Each row below holds a small network's activations on one input, seen along a few directions.
In each table, some parts of the input vary, and every possible input appears once, in random order.
A made-up example of a description, with smaller parts first: one of 8 places around a ring, together with either a single point or one of 9 places along a line or (one of 3 separate values, together with one of 6 places along a line).
Shared parts are said once, and a part with two or three values counts as separate values.
In the rows, zero is written as 128.

Other details of the inputs shift rows strongly along two fixed directions, in all tables alike. That doesn't count.

Table:
x1: [104 220  78 145  97 133 130 143 178  95 142 174 103 156]
x2: [127  33 180  78 107 174 132 123 103 139 113 104 171 110]
x3: [ 60 134 114  83  98 193 134 121 135  85 148 140 149 106]
x4: [152  76 167 124 103 118 134 118  92 154 125  98 139 121]
x5: [152  71 163 116 108 120 133 119  94 155 123 100 138 116]
x6: [135  79 149 122 146 119 128 114  81 156 130  95 140  92]
x7: [ 55 143 111 101  72 196 132 130 129 103 150 160 146  93]
x8: [181 165 112 176 192  68 120 140 153 147 110 133  99 162]
x9: [161 143 132 151 135  84 129 127 122 135 126 113 113 149]
x10: [106 206  83 144 129 141 120 153 193  94 127 187 105 158]
x11: [129  90 152 128 129 117 129 120  78 157 132  99 146  95]
x12: [ 78 129 124 100  69 202 129 147 158 108 128 179 144 119]
x13: [152 130 129 126 155 101 128 110 136 109 129  99 119 161]
x14: [176 124 129 153 189  88 119 131 142 143 107 124 108 147]
x15: [152 180  98 174 190  66 121 124 126 140 131 115 101 135]
Each input here is: one of 3 separate values, together with either a single point or one of 4 places along a line.
Question: Changing only the choice among 3 separate values turns x2 into x3. The same change can be made to x8. Which row results?
Answer: x15
Question: Change only the choice among 3 separate values in x5. List by row number the other rows that result.
Answer: x6, x14
Question: Change only the place on the line of 4 in x1. List by row number the other rows that result.
Answer: x4, x5, x9

Table:
x16: [124 179  94 166 156  96 111 125 139 128 133 147 100 126]
x17: [152 139 121 125 120 107 121 121 153 111 126 131 110 159]
x18: [140 143 120 120 165 121 132 143 157 132 120 128 147 163]
x19: [145 134 142 154  78 112 146 145  91 177 133 118 156 122]
x20: [151 115 156 148 116 103 117 126 123 130 120 127 124 139]
x21: [122 111 139  93 128 106 128 125  95 129 127  88 136 104]
x22: [ 50 134  90  76  43 206 133 129 149 109 151 174 143  91]
x23: [143 163 108 141 136 114 123 114 168  94 136 128  88 177]
x24: [164 122 129 130  89 104 151 136  98 177 133 100 151 134]
x25: [150 130 104 132 170 118 129 114 141 142 120 119 106 124]
x26: [123  58 181 119 136 119 138 103  35 142 149  77 159  77]
x27: [ 66 130 137 101  38 217 134 142 162  90 124 188 143 119]
x28: [141  37 160 109 119 132 135  96  72 176 133  75 138  94]
x29: [131 140 117 153 157 128 121 123 131 140 119 138 111 113]
x30: [144 132  98 124 157 123 128 143 150 140 126 147 109 122]
x31: [122 148 128 144 178 131 120 124 129 107 117 109 149 142]
x32: [152 166 106 132 150 118 126 123 179 101 114 144  94 172]
x33: [110 172 125 133 142  99 114 133 114 110 127 120 120 114]
x34: [130  93 140 102 159 146 134 116 114 123 119  83 165 132]
x35: [114 174  91 128 174 100 138 108 129  83 162 113 108 129]
x36: [ 69 127 136  98  39 210 128 171 162  96 125 209 145 121]
x37: [160 159 106 131 152 101 126 149 179 106 114 161  94 173]
x38: [137 136 118 150 154 119 120 150 136 145 122 158 114 110]
x39: [129 100 166 130 141 134 130 147 120 154 113 122 172 132]
x40: [141  90 172 143 106 131 123 115 109 132 130 114 124 137]
x41: [119  96 145 145 125 133 123 107  90 155 135 112 123 103]
Question: Changing only one part turns x22 into x16. The same change can be made to x23. Which row results?
Answer: x40
Question: What do these inputs look like to the network?
Answer: one of 2 separate values, together with either a single point or (one of 3 separate values, together with one of 4 places along a line)
Question: Start at x41 and move only the place on the line of 4, one step at a time. The first step leads to x16. Which rows follow, in order?
Answer: x29, x38
Question: Change only the choice among 3 separate values in x16. List by row number the other rows that result.
Answer: x20, x33
